Each row below holds a small network's activations on one input, seen along a few directions.
In each table, some parts of the input vary, and every possible input appears once, in random order.
Descriptions start from the smaller parts, as in this example, which fits no table here: one of 6 places along a line, together with either a single point or one of 9 places around a ring or (one of 2 separate values, together with one of 5 places around a ring).
Shared parts are said once, and a part with two or three values counts as separate values.

Other details of the inputs shift rows strongly along two fixed directions, in all tables alike. That doesn't count.

Rows:
row 1: [ 20 -13   7  -4   0 -19  17   0   1   6 -58]
row 2: [ -8   2  43  -6  23 -11  -1  12  -3  14 -61]
row 3: [ 14  32 -58  21  49  36  19   1 -55  14  34]
row 4: [-31 -32  21 -14 -59   9 -27   2  36 -45  62]
row 5: [ 22 -17   6   0  -2 -14   5   8   9  10 -54]
row 6: [ 17 -18   2  -8   1 -29   5   7   0  14 -50]
row 7: [  9   6  10   2   6 -28   3  -9  17  21 -51]
row 8: [-43  25  14  -2  -4  66 -35  10 -25 -31 102]
row 9: [ 16  -5  16   3  -2 -15  16  -5  11  13 -53]
row 10: [ 10   2  13  -5   1 -30  17  -7  10  16 -49]
row 11: [-33 -17  21  -9 -48 -16 -38   4  40 -28  68]
row 12: [ 12  43 -50  11  45  38  33 -20 -54   2  37]
row 13: [ 12  35 -46  20  35  54  28 -17 -48  -1  36]
row 14: [ 16  20 -55  16  38  50  22   3 -49  -1  29]
row 15: [-19 -40  20 -17 -41 -18 -26  16  44 -23  34]
row 16: [-33 -10  25  -3 -48  -3 -38  -5  49 -29  68]
row 17: [  9  -2   7  -4   5 -39   3  -3   5  24 -46]
row 18: [ 11 -11   5   0   2 -29  -5   3  12  23 -48]
Each input here is: one of 2 separate values, together with either a single point or one of 8 places around a ring.
Change only the choice among 2 separate values in row 17. List by row number the other rows that result. -> row 11
Change only the choice among 2 separate values in row 9. List by row number the other rows that result. -> row 13

Rows:
row 19: [ 42 -50  20 -15  33 -16  29  13   6  25 -99]
row 20: [ -8  23  -7   8   5  58  16 -16  -7 -15  50]
row 21: [-18  36 -43   5  -4  42 -13  15 -76 -12  25]
row 22: [-21  81 -32  18 -12  38 -13 -21 -56  -8  57]
row 23: [  38  -20   -5   -6   -1  -54    9   10    8   35 -106]
row 24: [ -9  63 -12  11  30  62  12 -13 -61  -6   7]
row 25: [ 34 -59   9 -15 -12  -8  16   9  30   5 -46]
row 26: [ 43   6 -66  20  64  -8  35  -3 -33  32 -13]
row 27: [  0  61 -35  15  41   6  32 -39 -49  29   9]
row 28: [ 22  45 -33  12  45  12  39  -9 -68  25 -67]
row 29: [ 13 -42   5 -12  25 -23  -2   9  42  11   4]
row 30: [-29   7  46  -6 -16 -13 -38  12   7  15  19]
row 31: [  5 -47  38   0  10 -12   2   2  57   7 -16]
row 32: [  1   9  -5   3  13  38  23  -2 -25 -17 -14]
row 33: [-21  20  -6   3 -60  -9 -16   2  -5 -24   5]
row 34: [-26 -17  15 -12 -42 -42 -45  26  32   0   5]
row 35: [-17   5 -22  -3  -9 -24 -26  12   9   8  47]
row 36: [-23  -1  27   1   0  16 -25  14   2  -9   1]
row 37: [-20 -40  25  -9 -98 -39 -25  -9  75 -45  27]
row 38: [-26  38  22   0   7  65  -7 -10 -17 -25  62]
row 39: [-10  43 -45   9 -26  15   1 -13 -29 -13  32]
row 40: [  9  40 -22  12  47  31  40 -34 -31  -2  45]
row 41: [ 17   5  -7   5  56 -56  24 -25   7  52 -54]
row 42: [-41  34  -7  -5 -12  25 -47  35 -38 -16  80]
row 43: [ 46  -8  -9   9  91 -20  48 -20   2  41 -33]
row 44: [-38  12  17   0 -51 -14 -51   8  23 -10  43]
row 45: [-24  13 -35  -4 -56  10 -35   1 -13 -27  64]
row 46: [ -8 -37  30 -14 -54   3 -38  21  14 -30 -18]
row 47: [ -1  -4  12   3 -18 -29   7 -32  45   0   6]
row 48: [ -6  -8  -1   5 -16 -22 -18 -13  41  -9  43]
row 49: [ 13 -23  41  -8 -25 -18   7   9  21 -13 -78]
row 50: [ -1   4 -20   5 -23  48  24   0 -17 -27  34]
row 51: [ 19 -46  -2  -1  25   2  10  16  21  12 -11]
row 52: [ 42 -32   6   0  23 -39  57 -13  34  15 -77]
row 53: [ 53   2 -61  15  25  -2  39  -8 -38  16 -27]
row 54: [  8 -48   6 -14 -39 -12  -9   5  38 -26  20]
row 55: [ 12   4 -23   4  69  39  14  24 -49  16   9]
row 56: [-34 -43  49 -18 -47 -11 -58  41  39 -25  18]
row 57: [-34  16  62 -10 -18 -19 -19 -10  17   4 -16]
row 58: [ -3 -42  65 -11  29 -22  -2   7  42  11 -38]
Describe the family of inputs behind these rows. -> one of 5 places around a ring, together with one of 8 places around a ring
Changing only the place on the ring of 5 turns row 42 into row 30. The same change can be made to row 29. Which row results? -> row 43
Changing only the place on the ring of 5 turns row 20 into row 25. The same change can be made to row 40. Which row results? -> row 54
Change only the place on the ring of 5 in row 32. List by row number the other rows that result. -> row 19, row 38, row 55, row 58
Change only the place on the ring of 8 in row 32. List by row number the other rows that result. -> row 28, row 33, row 37, row 39, row 49, row 50, row 52
